Each row below holds a small network's activations on one input, seen along a few directions.
Each table varies a few parts of the input and shows all the possible inputs, shuffled.
A made-up example of a description, with smaller parts first: one of 8 places around a ring, together with either a single point or one of 9 places along a line or (one of 3 separate values, together with one of 6 places along a line).
Shared parts are said once, and a part with two or three values counts as separate values.

Other details of the inputs shift rows strongly along two fixed directions, in all tables alike. That doesn't count.

A family of inputs:
row 1: [  8  17 -19   0 -31 -10  33 -10 -17   3  -7   7  -1]
row 2: [ 17   6   3  24  31  -2 -19  24  20  29 -27   8  17]
row 3: [-13 -16   3 -21 -21  -1  10 -17 -14 -27  24  -8  -8]
row 4: [ 13  13 -23  -5 -39 -21  36 -15 -29  10  -4  10   7]
row 5: [ 14   2   9  21  31   1 -23  23  21  22 -23   6  14]
row 6: [ -2 -12  11   1   7  -2 -13   3   1  -7   3  -3   4]
row 7: [ 10   2   0  12  25  11 -17  17  26  16 -15   0   6]
row 8: [ -7  -1  -1  -9 -17   6  18 -10  -8 -27  12  -4 -16]
row 9: [-20 -29  18 -17   2   8 -14  -8   1 -33  27 -14  -8]
row 10: [  6  -1   3  12  22   9 -14  16  21  10 -13   0   2]
row 11: [  2   9  -6  -2 -22  -6  26 -10 -16 -13  -1   6  -8]
row 12: [-18 -26  18 -13   5   7 -14  -6   2 -32  22 -13  -7]
row 13: [ 3  5 -5 -2 -6  4 11 -1  1 -6 -1  0 -5]
row 14: [ 11  21 -20  -1 -33 -10  43 -14 -19   3  -7   7  -2]
row 15: [ 11  18 -14   4 -28  -9  32  -8 -20  -4  -8  11  -7]
row 16: [-27 -35  26 -19  16  22 -23  -3  13 -41  29 -22 -15]
row 17: [ 13   4   2  20  26   2 -16  20  18  17 -20   5  10]
row 18: [ -8  -5  -3 -17 -25  -4  19 -17 -15 -22  15  -6 -11]
row 19: [-14 -20  17  -5  15  13 -20   4  11 -24  11 -12  -7]
row 20: [-19  21 -14 -24 -30  -3  22 -31 -30   2  26  10 -19]
row 21: [  8  35 -14  11   9 -12  -9   2  -8  55 -12  25   9]
row 22: [  6   0  -1   8  14   5 -11  12  15  13 -11  -3   9]
row 23: [  7  13 -20  -9 -41 -12  40 -18 -27  -4   1   5  -4]
row 24: [  1  -7   6   5  11  -4 -12   6   5   2  -4  -2   5]
row 25: [  2   6  -7  -2 -25  -7  21 -10 -19 -12  -1   5  -6]
row 26: [-22  -3  15 -13  41  20 -48   3  23  17  21  -4  -4]
row 27: [ 28  23 -13  27   8 -14   6  19   5  41 -36  17  20]
row 28: [-12  -7  -1 -19 -25   4  23 -21 -15 -29  21 -11 -14]
row 29: [ -7   2  -7 -12 -23   9  26 -18  -7 -25  14  -6 -18]
row 30: [ 30  23 -13  33  17 -10  -3  23  13  43 -40  18  18]
row 31: [ -6 -17  16  -1  33  23 -30  14  30 -10   5 -14  -2]
row 32: [ 26  22 -15  28   6 -15   4  19   4  42 -35  15  22]
row 33: [ 13  23 -23  -2 -36 -12  44 -13 -22   5 -10  11  -1]
row 34: [-18 -30  22 -12  13   8 -24  -1   5 -28  22 -13  -5]
row 35: [  5  10 -12   3 -20  -6  22  -5 -11   1  -6   4   0]
row 36: [ -8 -22  24   3  31  13 -36  13  20 -11   5 -10   1]
row 37: [-18 -25  23 -10  30  29 -27   5  29 -28  19 -22 -11]
row 38: [ 26  14  -9  27  14 -16  -5  20   4  42 -33  14  23]
row 39: [ 10   2   6  18  25   7 -20  18  20  12 -17   5   4]
row 40: [-21 -21  13 -18  -8  11   0 -13  -5 -40  27 -15 -17]
row 41: [ 24  15 -15  15   1 -17   4  12   0  38 -27  10  20]
row 42: [ 6  0 -1  3  4 -2 -3  6  4 10 -7  0  6]
row 43: [-13  -3  -7 -19 -38   0  32 -23 -24 -34  18  -5 -18]
row 44: [ -1   4  -6  -6 -20  -1  24 -10 -11 -14   2   1  -8]
row 45: [ -9   1  -7 -17 -45  -7  39 -26 -34 -34  17   0 -19]
row 46: [ 17  -2   4  23  34  -8 -29  28  21  39 -26   4  27]
row 47: [ -7  25  -8  -5  -4  -5  -2 -13 -16  25   8  17  -5]
row 48: [-23 -31  25 -15  15  15 -24  -2  13 -36  26 -20 -12]
row 49: [ 11  24 -25   5 -43 -19  45 -15 -30   2 -11  14  -2]
row 50: [-21 -27  23  -9  27  26 -29   4  27 -26  20 -23  -7]
row 51: [-11  -8   4 -11  -7  12   9  -7  -1 -29  14  -8 -16]
row 52: [ 21   7  -4  19   7 -19  -7  14  -3  33 -23  13  22]
row 53: [-10 -24  21  -1  31  11 -34  13  23  -7   6 -14   3]
row 54: [ -4  -9   1  -7 -14  -9   7 -10 -14 -12   9   0   0]
row 55: [ 26  18 -14  23  11 -13  -3  21   9  44 -35  12  23]
row 56: [  3 -10  14   9  23   0 -26  15  13   6  -7  -3   8]
row 57: [ -2 -12   6  -5   7   2 -11   2   6  -2   5  -7   6]
row 58: [-11 -17  18   1  26  20 -26  10  23 -20   7  -9 -10]
row 59: [-41  -5  11 -35  -6  16  -9 -32 -13 -31  49  -5 -30]
row 60: [-25 -33  22 -19  20  27 -28  -1  21 -38  26 -24 -13]
row 61: [ -3 -17  22  13  42  15 -44  23  31   2  -6  -8   7]
row 62: [ 14  16 -24  -4 -43 -23  43 -18 -32  10  -4   9   7]
row 63: [ 21  18 -12  23   1 -13   5  14  -1  30 -29  14  16]
row 64: [ 6 -2 -1  4  5 -5 -3  4  4 12 -5 -3 12]
row 65: [-15 -15   5 -21 -20   1  10 -17 -11 -31  23 -10 -10]
row 66: [ -8 -25  24   3  34   8 -39  15  21  -6   4 -10   7]
row 67: [ 13  15 -16   9 -20 -15  22  -3 -16   9 -15  10   5]
row 68: [ -5 -13   4  -8  -7  -4   1  -5  -7 -10  10  -4   1]
row 69: [ 3  2  0  0  2  3  3  3  7 -1 -5  0  0]
row 70: [-16  10   5  -8  21   8 -26  -3   5  21  16   5  -5]
row 71: [ 20  11  -6  20   8 -17  -4  16   0  31 -26  11  18]
row 72: [-15 -12   4 -20 -18   4  13 -18  -9 -30  23 -14 -13]
row 73: [  8  14 -20  -4 -45 -23  42 -18 -35  -2   0   9   0]
row 74: [ 14  25 -25   1 -37 -10  43 -13 -19   3 -10  13  -7]
row 75: [ 16  36 -14  18  30  -8 -22  14  11  78 -22  20  21]
row 76: [  7  10 -13  -1 -19  -6  23  -7 -10   3  -5   0   2]
row 77: [-19  11   1 -17   9   8 -16 -11   0  15  21   5  -9]
row 78: [  1  -5   8   7  16   8 -11  11  11  -6  -4  -2  -2]
row 79: [  7   0   5  15  26   9 -19  19  24  11 -13   1   4]
row 80: [ -4  -2  -2  -5 -14  -1  11  -7  -8 -15   5  -3  -6]
Description of these inputs: one of 8 places along a line, together with either a single point or one of 9 places along a line.
Question: The inputs of row 28 and row 45 match in every part but the place on the line of 8. If row 37 is changed in the same way as row 28 into row 45, which row does it become?
Answer: row 78
Question: Change only the place on the line of 9 in row 68. List by row number the other rows that result.
Answer: row 10, row 16, row 35, row 43, row 44, row 46, row 51, row 53
Question: Change only the place on the line of 8 in row 69. List by row number the other rows that result.
Answer: row 2, row 5, row 11, row 14, row 27, row 33, row 44
Question: Change only the place on the line of 8 in row 10. List by row number the other rows that result.
Answer: row 7, row 29, row 30, row 39, row 58, row 74, row 79

A family of inputs:
row 81: [  9 -18  11  21  27 -12 -45  31  15  21 -22  -3  27]
row 82: [-24 -25  12  -4  17  23 -16  -1  25 -24  18 -32   3]
row 83: [-47   3  15 -30  41  20 -59 -15  11  33  47  -4  -5]
row 84: [ 21 -19   4  11  23 -17 -31  24  13  26 -17   8  24]
row 85: [-18  -1 -15 -39 -51  15  43 -38 -21 -59  37   2 -48]
row 86: [-18   1 -23 -30 -61  -1  38 -30 -30 -34  22 -12 -17]
row 87: [ -8 -31   9 -19  29  20 -38  10  34  -5  16 -15   2]
row 88: [-25 -17  17  -6  29  34 -35   9  34 -33  13 -15 -22]
row 89: [-33 -28  39 -15  51  45 -31   3  42 -44  30 -30 -27]
row 90: [ 22 -22  23  14  48  -9 -39  28  29  29 -18   1  32]
row 91: [ 14  23 -24  -2 -27 -15  43  -9 -18  26 -11  -2  12]
row 92: [-18   3  -2   1 -11  21  21 -14   4 -37  13 -13 -23]
row 93: [ 14   7   0  29  14  -9 -16  25   9  14 -33  16  10]
row 94: [ 13   5  -5   5 -25 -31  39 -11 -30   7  -8   2  13]
row 95: [ 14  26 -19  18  -2   3   0  16   8  22 -28  11  -1]
row 96: [ 15  36 -30 -19 -63  -6  73 -33 -36 -14   4  17 -25]
row 97: [-14 -21  14 -19 -26  -9  25 -21 -28 -37  25 -18  -7]
row 98: [ 19  20 -27 -16 -39 -15  52 -21 -20  15  -2   9   6]
row 99: [ 11   4  14  23  27  -5  -3  17   9  10 -21   6   8]
row 100: [ 14  18 -16   5  -3 -11  27   0  -1  33 -15  -2  18]
row 101: [-54  -8  39 -20  52  24 -73 -11   8  -2  50   4 -23]
row 102: [ 18  15   2  23   6 -12  13  13  -7  16 -26  10   9]
row 103: [ -7 -16  21  27  29  13 -28  20  19 -18  -9 -11   4]
row 104: [-25  -7  -3 -22 -59   0  33 -29 -40 -71  25  -2 -36]
row 105: [-54   9  -1 -53 -55 -16  21 -67 -69 -24  72   7 -32]
row 106: [ 23   4  -9  37  -1 -26   2  18  -7  32 -33   0  36]
row 107: [ 28  -3   1   6  -2 -24   4   8  -8  25 -17   9  25]
row 108: [ 25   6 -11  28   0 -32  -6  21  -5  38 -37  13  32]
row 109: [-17 -23  24 -26 -10  13  12 -20  -6 -63  31  -4 -29]
row 110: [ 12   9   1  38  10  -7   3  16   4   6 -29   7  12]
row 111: [-38 -24  22 -10  11  43 -14  -8  21 -63  34 -33 -31]
row 112: [17 -1 -2 -4 17  4 -9 11 20 29 -9 -4 20]
row 113: [ -3  -2  -8   8  -4   6   4   2   7   4  -3 -19  13]
row 114: [ -9  64 -24   0   4  -5  -4 -17 -19  69   5  36  -9]
row 115: [ 37  41 -32   5 -66 -35  75 -19 -52   9 -24  36  -2]
row 116: [ 19  -2 -15  -1  11   0 -20  18  18  36 -14   2  18]
row 117: [-26 -47  14 -45 -36   3   2 -27 -23 -69  49 -18 -25]
row 118: [ 21   5 -10  34  -6 -28  14  10 -10  26 -30   3  32]
row 119: [ 17  26  -7  18  17   5  10  14  12  29 -24   4   2]
row 120: [  9 -21  16   9  34   9 -46  29  24  -1 -10   7   1]
row 121: [ 24  25 -29   3 -18  -1  17   4  -3  20 -18  20  -8]
row 122: [ 25  -3   5  24  35  -5 -34  33  23  26 -31  20  13]
row 123: [-38 -49  32 -20  45  38 -62  11  47 -36  30 -37  -6]
row 124: [ 35  40 -25  12  -9  -9  36   2   0  35 -29  25   3]
Question: What is each input in this table made of?
Answer: one of 4 separate values, together with either a single point or (one of 2 separate values, together with one of 5 places around a ring)
Question: The inputs of row 107 and row 96 match in every part but the choice among 4 separate values. If row 118 is changed in the same way as row 107 into row 96, which row does it become?
Answer: row 92
Question: The inputs of row 86 and row 95 match in every part but the choice among 4 separate values. If row 87 is changed in the same way as row 86 into row 95, which row does it become?
Answer: row 85
Question: Change only the choice among 2 separate values in row 99. List by row number the other rows that result.
Answer: row 102
Question: Change only the choice among 2 separate values in row 93. List by row number the other rows that result.
Answer: row 104

A family of inputs:
row 125: [-28   9  11 -17 -10  16   6 -16 -11 -42  27   7 -35]
row 126: [  7 -38  -5  -8 -38  -2  31  -9  -4 -45   9 -23   5]
row 127: [  1   2 -15 -22  49  14 -44  11  43  93  10 -23  39]
row 128: [-24 -21  16 -29 -24 -12   3 -22 -28 -35  35  -5  -7]
row 129: [ 28 -15   8  28  34 -15 -36  31  26  41 -34   1  44]
row 130: [  5  34 -10  28  -1   2  20   2  -5  14 -20   8  -3]
row 131: [ 11  12 -20   5 -37 -42  29 -10 -36  23 -14  16  17]
row 132: [ 15  -9  16  37  47 -13 -41  33  21  48 -28  -8  45]
row 133: [ 37  22 -31  30 -17   2  43  16  13   7 -40  10   3]
row 134: [-18 -35  36  -7  39  51 -34  17  48 -53  12 -29 -23]
row 135: [ 10   6   0   5 -15 -35   1  -5 -32  29  -3  18  12]
row 136: [ -3   5  -4 -10 -20  14  38 -14  -4 -45   9  -4 -29]
row 137: [-23  10  -1  -9 -14   8  14 -15  -9 -31  13   4 -33]
row 138: [  8  17  18  29  59   9 -50  30  27  39 -20  20  -2]
row 139: [ 10  52 -25  16 -26 -18  18  -8 -36  25 -14  40 -15]
row 140: [-34  25 -25 -56  -9  44  17 -40  17  12  50 -20 -26]
row 141: [ 31 -26   3  23  36  -8 -26  46  33  30 -41 -18  45]
row 142: [ 16  19 -14   9 -22 -43  -1  -4 -41  40 -12  28  17]
row 143: [-21 -40  29  -9  41  52 -31  21  51 -59  12 -38 -25]
row 144: [ -5 -36  11 -27 -33   1  22 -14 -12 -49  18 -26  -1]
row 145: [-42 -46  44 -20  37   7 -67  -6   1 -24  44  -6  -4]
row 146: [ -2 -32   7 -19 -19  -9  21 -15 -12 -40  18 -17   3]
row 147: [ -3  44 -17   9 -22 -11  18 -17 -37  18  -4  41 -19]
row 148: [ 23  41 -31  15 -38 -11  50 -10 -17   4 -27  23  -7]
Question: What is each input in this table made of?
Answer: one of 2 separate values, together with either a single point or one of 11 places along a line
Question: The inputs of row 140 and row 127 match in every part but the choice among 2 separate values. If row 147 is changed in the same way as row 140 into row 127, which row does it become?
Answer: row 145
Question: Change only the place on the line of 11 in row 137. List by row number the other rows that result.
Answer: row 125, row 130, row 133, row 134, row 136, row 138, row 139, row 143, row 147, row 148
